A small network was shown many inputs. Here are its activations along a few directions, one row for each input.
Each table varies a few parts of the input and shows all the possible inputs, shuffled.
A made-up example of a description, with smaller parts first: one of 2 separate values, together with either a single point or one of 11 places along a line or (one of 5 places around a ring, together with one of 6 places along a line).
Shared parts are said once, and a part with two or three values counts as separate values.
In the rows, zero is written as 128.

Other details of the inputs vary at random and push rows far along two fixed directions, the same in every table; ignore that.
These rows show it; all are for the same input, with only those details redrawn:
[127 129 129 120 157 136 153 134 132 117 119 123 142]
[158 119  74 140 125  98 100 146 139 145 198 165 163]
[184 148  93 144 147 126 111 151 160 175 129 129 142]
[127 129 129 120 157 137 153 134 132 117 119 123 142]

Table:
R1: [127 128 125 122 122 132 152 137 143 124 104 120 130]
R2: [126 131 150 123 123 113 145 123 122 124 115 115 118]
R3: [128 145 139 119 152 120 146 127 120 118 121 112 140]
R4: [112  96 114 120 112 100 143 129 129 109 159 155 144]
R5: [176 155  93 144 122 135 108 131 167 178 116 155 131]
R6: [124 138 146 122 118 117 142 127 123 119 118 111 117]
R7: [109 109 138 130 122 147 123 130 128 125 116 112 110]
R8: [128 129 149 124 126 111 144 120 123 122 115 117 116]
R9: [119 107 149 132 127 134 123 123 119 126 109 118 114]
R10: [190 152  91 146 147 126 108 152 164 182 125 128 141]
R11: [170 134  93 146  95  82  89 141 139 166 178 147 134]
R12: [119 129 122 120 122 133 154 139 136 114 108 121 126]
R13: [121 136 130 118 138 146 150 117 138 119 109 145 132]
R14: [115 114 147 129 122 136 122 132 120 125 113 114 116]
R15: [128 126 149 124 126 111 144 117 122 124 113 118 116]
R16: [125 149 139 115 144 126 145 117 123 119 117 124 135]
R17: [126 126 142 119 128 105 149 117 129 124 106 120 125]
R18: [113 120 138 128 147 163 120 120 121 126 122 123 119]
R19: [122 152 140 117 134 129 143 110 126 120 112 135 131]
R20: [181 162 106 144 104 112 100 147 145 175 127 115 117]
R21: [121 126 146 132 151 149 120 133 111 120 125 110 129]
R22: [127 148 139 117 148 124 145 121 122 118 119 119 138]
R23: [166 124 105 153 117 133  83 146 156 187 122 120 110]
R24: [123 131 143 118 125 106 150 123 129 124 108 118 127]
R25: [176 145  91 148 123  94  85 142 130 162 190 143 147]
R26: [128 139 126 125 124 116 121 115 114 118 161 149 134]
R27: [183 151  92 141 142 129 110 145 162 176 126 137 141]
R28: [181 153  93 140 134 133 108 137 165 176 122 147 134]
R29: [113 101 142 132 131 140 124 123 128 128 113 118 108]
R30: [128 121 129 120 129 124 153 135 145 128 104 125 128]
R31: [125 110 132 120 133 121 156 124 140 123 104 131 126]
R32: [127 125 126 121 125 128 151 136 146 125 106 122 127]
R33: [118 129 127 123 129 109 127 119 103 105 178 144 145]
R34: [125 113 132 121 133 120 155 127 142 121 106 130 127]
R35: [120 128 146 130 146 153 119 127 112 120 122 118 127]
R36: [134 152 143 122 143 134 136 118 120 126 120 121 125]
R37: [166 142 103 154 126 155  77 130 152 185 126 140 114]
R38: [113 132 147 132 126 158 117 113 117 123 112 136 118]
R39: [107 123 139 133 131 166 119 110 124 127 113 136 112]
R40: [115 108 119 134 136 142 104 125 116 124 163 138 133]
R41: [113  97 141 132 131 141 124 120 126 131 112 119 108]
R42: [104  91 106 137  84 104  91 134 103 105 206 157 145]
R43: [121 138 139 117 120 110 147 126 130 119 111 113 126]
R44: [121 127 124 117 121 132 154 137 136 116 109 122 128]
R45: [111 102 142 131 128 142 125 126 126 130 114 116 110]
R46: [ 86  82 117 128  89 101 101 128  96  88 208 158 143]
R47: [178 162  98 139 106 105 105 147 153 175 120 117 126]
R48: [ 94  93  88 121  74  59 114 124 100  85 241 178 168]
R49: [122 152 146 124 126 136 139 107 120 121 115 135 120]
R50: [115 132 147 130 132 158 117 116 117 122 115 133 120]
R51: [121 120 137 134 155 157 119 131 122 131 123 109 122]
R52: [109 111 136 131 120 151 123 131 125 124 116 110 113]
R53: [109 114 134 129 119 152 122 133 122 123 116 109 109]
R54: [131 136 127 118 149 143 148 126 139 125 111 134 136]
R55: [177 170 103 143 117 118 102 124 155 179 119 144 130]
R56: [123 140 144 123 116 121 143 128 121 118 117 109 120]
R57: [124 152 147 122 132 136 138 110 119 120 118 132 121]
R58: [ 91  82 130 128 102 107 112 124  99  96 181 151 137]
R59: [128 137 138 119 124 108 146 128 134 129 106 115 126]
R60: [119 129 146 128 143 155 118 123 114 121 121 123 125]
R61: [119 145 132 119 117 116 147 132 124 115 110 111 124]
R62: [118 124 136 132 142 165 116 118 126 132 117 128 115]
R63: [ 93  80 130 129 105 105 111 121 100  94 180 153 135]
R64: [107 116 132 132 119 153 123 135 122 122 115 109 108]
R65: [112 126 140 132 116 146 121 138 115 117 113 109 113]
R66: [122 134 119 128 101 105 125 133 113 114 157 129 127]
R67: [115 123 141 128 115 145 120 136 115 119 114 109 115]
R68: [100 100 123 117 107  76 138 114 110  92 177 154 145]
R69: [117 131 147 129 138 157 117 119 115 121 117 128 121]
R70: [127 150 134 118 138 124 138 114 127 123 119 133 133]
Q: Describe the family of inputs behind these rows.
A: one of 5 places along a line, together with either one of 6 places along a line or one of 8 places along a line
Q: Changing only the place on the line of 5 turns R56 into R1. The same change can be made to R33. Which row results?
A: R27
Q: Changing only the place on the line of 5 turns R12 into R64. The same change can be made to R32. Which row results?
A: R7
Q: A walk changes only the place on the line of 8. It starts at R65 and steps to R67. List the rest of the walk in order.
A: R42, R46, R14, R58, R63, R9
Q: Which other rows does R47 become when the place on the line of 5 takes its other values? List them by row number.
A: R20, R44, R53, R67
Q: A walk changes only the place on the line of 6. It starts at R3 and steps to R22. List the rest of the walk in order.
A: R16, R70, R19, R55

Table:
R71: [ 87  99 165 125 149 159 139 139  89  82 131 104 119]
R72: [ 78  89 141 119 150 152 164 120 111  93 127 105 117]
R73: [103  96 131 134 119 115  83 111  85 105 196 168 141]
R74: [ 99  75  97 122 116  93 124 146 122 101 178 160 173]
R75: [121 155 161 108 169 123 183 136 130 113  61  65 134]
R76: [ 96  76 103 121 122 116 118 130 119 112 208 147 139]
R77: [206 213  85 147 131 111 103 153 174 208  97 115 140]
R78: [ 87 121 148 100 129 153 175 118 128  81 111 147 144]
R79: [ 89 116 113 133 107 133  82 127  92  95 195 160 157]
R80: [205 152 106 175 143 149  56 172 159 211 106  93 117]
R81: [226 180  92 149 142 101 116 168 175 207 108  96 126]
R82: [223 209  88 150 127 118 114 149 173 201 104 113 133]
R83: [148  90  86 136 113  99 115 153 144 126 178 160 156]
R84: [100 132 170 126 170 167 156  99 135 131  60 104  94]
R85: [149 125  87 131 121  68 122 147 128 127 191 134 161]
R86: [ 79  90 142 112 153 150 162 124 113  92 127 110 111]
R87: [206 174  83 155 125 145  97 157 191 203  82 140 130]
R88: [103 113 113 130 104 139  93 125  90  91 202 165 145]
R89: [109  74  98 127 117  96 129 145 127  91 184 162 162]
R90: [156 126  89 132 119  70 130 146 126 126 195 135 157]
R91: [116 127 185 123 165 182 139 139 119 117  75  69 110]
R92: [106 115 150 117 171 174 156 125 134 121  63  73 101]
R93: [123 130 173 120 156 153 180 109 135 125  43 118 121]
R94: [ 97 119 154 120 170 170 155 128 139 125  62  72 108]
R95: [182 177  78 158 133 158  75 143 180 221  96 122 114]
R96: [118 139 191 127 163 177 138 112 105 123  64 100  98]
R97: [121 132 182 112 157 155 177 111 147 125  50 120 120]
R98: [128  92  82 145 123 115 102 144 132 141 196 147 127]
R99: [135 167 177 106 166 124 184 105 129 112  62  97 114]
R100: [204 157  99 164 140 144  84 128 175 229 103 129  95]
R101: [ 78 102 172 119  56 100 155 119  99  90 101  93  82]
R102: [145  89  85 140 112 100 118 152 139 129 177 158 158]
R103: [153 141 111 123 116  66 122 117 128 140 195 164 154]
R104: [106 127 176 125 168 175 129 142 112 117  62  67 117]
R105: [ 89 107  90 124 110 133 120 118 111 106 202 175 131]
R106: [211 175  84 154 122 148 105 159 187 206  87 144 125]
R107: [108 130 169 128 164 172 164  95 129 133  63 101  94]
R108: [107  77 109 124 115  98 134 146 132  99 191 163 165]
R109: [220 194 105 147 141  90  95 135 174 213  95 116 134]
R110: [132 155 169  98 166 131 192 135 134 113  74  68 126]
R111: [212 164 122 172 138 151  58 139 151 216 102 120 105]
R112: [124 104 123 131  28  64  92 139 128 143 170 131 101]
R113: [106 129 186 123  73 123 160 126 121 122  41  63  66]
R114: [205 182 101 167 126 170  62 151 153 208 103 115 117]
R115: [ 72 101 171 115  59  96 149 119 101  90  96  93  85]
R116: [ 88 105  90 126 110 131 112 112 116 100 198 169 138]
R117: [ 94 159 152  91 137 121 186 113 114  79 128 124 145]
R118: [133 153 162 106 168 128 192 138 128 109  68  70 121]
R119: [ 90  96 164 119 147 159 135 131  90  81 128 100 125]
R120: [158 138 104 127 116  68 125 115 119 134 187 163 150]
R121: [ 74 121 144 101 137 170 158 105 118  91 130 131 117]
R122: [126 131 173 118 159 154 175 111 142 116  45 120 114]
R123: [ 74 122 139 108 132 146 166 121 123  81  99 144 151]
R124: [144 159  85 126 109  86 130 137 124 126 191 165 152]
R125: [122 104  94 140 119 107  84 106 129 150 182 165 137]
R126: [128 113 117 146 118 112  60 120 103 142 181 160 146]
R127: [128 120  76 133 108 134  97 121 129 134 190 166 131]
R128: [127 120  76 136 106 132  99 120 128 139 190 165 137]
R129: [232 192 106 148 139  97 108 132 169 210 100 118 123]
R130: [102  86 109 128 119 111 111  95 111 110 197 172 131]
R131: [ 96 103 160 109 142 131 171 106 118  86 105 153 130]
R132: [ 94 156 144 103 137 121 183 111 113  70 122 120 144]
R133: [123 123 115 109 120  63 132 105 106  95 194 167 156]
R134: [190 156 114 158  52  91  70 153 167 216  69  80  81]
R135: [ 97 116 113 134 107 138  96 132  87  97 203 169 141]
R136: [108 132 177 112 166 172 159  95 137 135  67 104  94]
R137: [109 106  95 117 101 115 133 129 123  89 183 189 159]
R138: [106 105  93 123 100 116 135 127 119  94 182 187 163]
R139: [106 130 186 115  77 121 157 130 121 121  40  67  62]
R140: [109  98 142 130 116 119  85 109  96 103 206 165 143]
R141: [130 131 108 142 104 138  74 134 116 130 197 159 148]
R142: [ 85 104 159 107 143 124 160 106 120  88  97 147 144]
R143: [ 89  96 164 125 146 160 138 132  87  83 130  98 126]
R144: [ 88 111 179 125 144 154 134 102  83  92 123 127 120]
R145: [214 142  87 157 138 126  95 171 191 207  84 115 134]
R146: [ 95 159 144  95 139 121 188 118 104  77 124 128 137]
R147: [132 128  97 145 106 137  67 133 109 124 189 157 146]
R148: [123 130 171 112 161 152 169 111 142 116  41 119 117]
Q: Describe the family of inputs behind these rows.
A: one of 6 places along a line, together with either a single point or (one of 3 separate values, together with one of 4 places along a line)
Q: Changing only the place on the line of 6 turns R126 into R140. The same change can be made to R95. Which row results?
A: R121
Q: Changing only the place on the line of 6 turns R118 into R90. The same change can be made to R119. Which row results?
A: R143
Q: Which other rows does R83 become when the choice among 3 separate values takes its other values? List them by row number.
A: R122, R137
Q: Which other rows does R114 become when the place on the line of 4 takes its other values? List them by row number.
A: R82, R128, R138
Q: Which other rows agree with R145 in the place on the line of 6? List them by row number.
A: R73, R80, R84, R85, R87, R92, R115, R116, R132, R133, R147, R148

Table:
R149: [161 134  96 144 142 150 114 145 161 164 119 127 127]
R150: [110 129 145 109 114 110 164 129 127 101 111 121 127]
R151: [129 103  79 127  77  65 112 140 136 125 196 169 157]
R152: [113 149 150 111 118 107 157 123 108 100 116 118 129]
R153: [113 139 149 112 140 109 155 117 109 107 125 113 127]
R154: [ 89 124 148 113 131 138 145  96 111  92 129 152 133]
R155: [166 125 108 140 146 137 114 154 156 167 114 126 137]
R156: [113 138 146 117 115 110 162 122 117  98 114 116 131]
R157: [125 141 155 115 143 125 165 122 126 121  99 101 119]
R158: [109 134 157 115 164 144 146 124 105  99 113 111 140]
R159: [167 150 111 140 126 141 107 121 157 172 106 147 121]
R160: [153 144 104 137 142 142 108 135 136 149 140 131 134]
R161: [117 151 152 118 161 164 147 122 117 113 108 109 123]
R162: [149 121 123 150 107 143  81 142 141 173 113 110 100]
R163: [ 86  77 104 114  98  68 138 117  99  70 231 171 159]
R164: [167 132 103 136 128 106 127 141 162 168 110 117 124]
R165: [111 113 151 118 160 148 157 133 117  97 108 117 133]
R166: [153 131 127 157 107 143  80 138 132 172 118 107 102]
R167: [168 145 118 139 149 135 105 146 147 165 123 120 140]
R168: [ 85 105 140 111 128 142 155 102 122  94 120 157 129]
R169: [122  97  94 154  76  91  47 132 100 134 234 165 132]
R170: [152 111 116 157 104 144  88 143 147 171 108 110 101]
R171: [116 156 162 120 144 155 146 101 119 118  93 132 118]
R172: [100 120 134 119 151 154 151 126 120 102 125 126 130]
Q: Describe the family of inputs behind these rows.
A: one of 4 places along a line, together with either a single point or one of 5 places along a line
Q: Changing only the place on the line of 4 turns R168 into R159. The same change can be made to R170. Which row results?
A: R162
Q: A walk changes only the place on the line of 4. It starts at R151 and steps to R150. List the rest of the walk in order.
A: R156, R152
Q: A walk changes only the place on the line of 5. It starts at R152 and steps to R153. List the rest of the walk in order.
A: R158, R161, R171
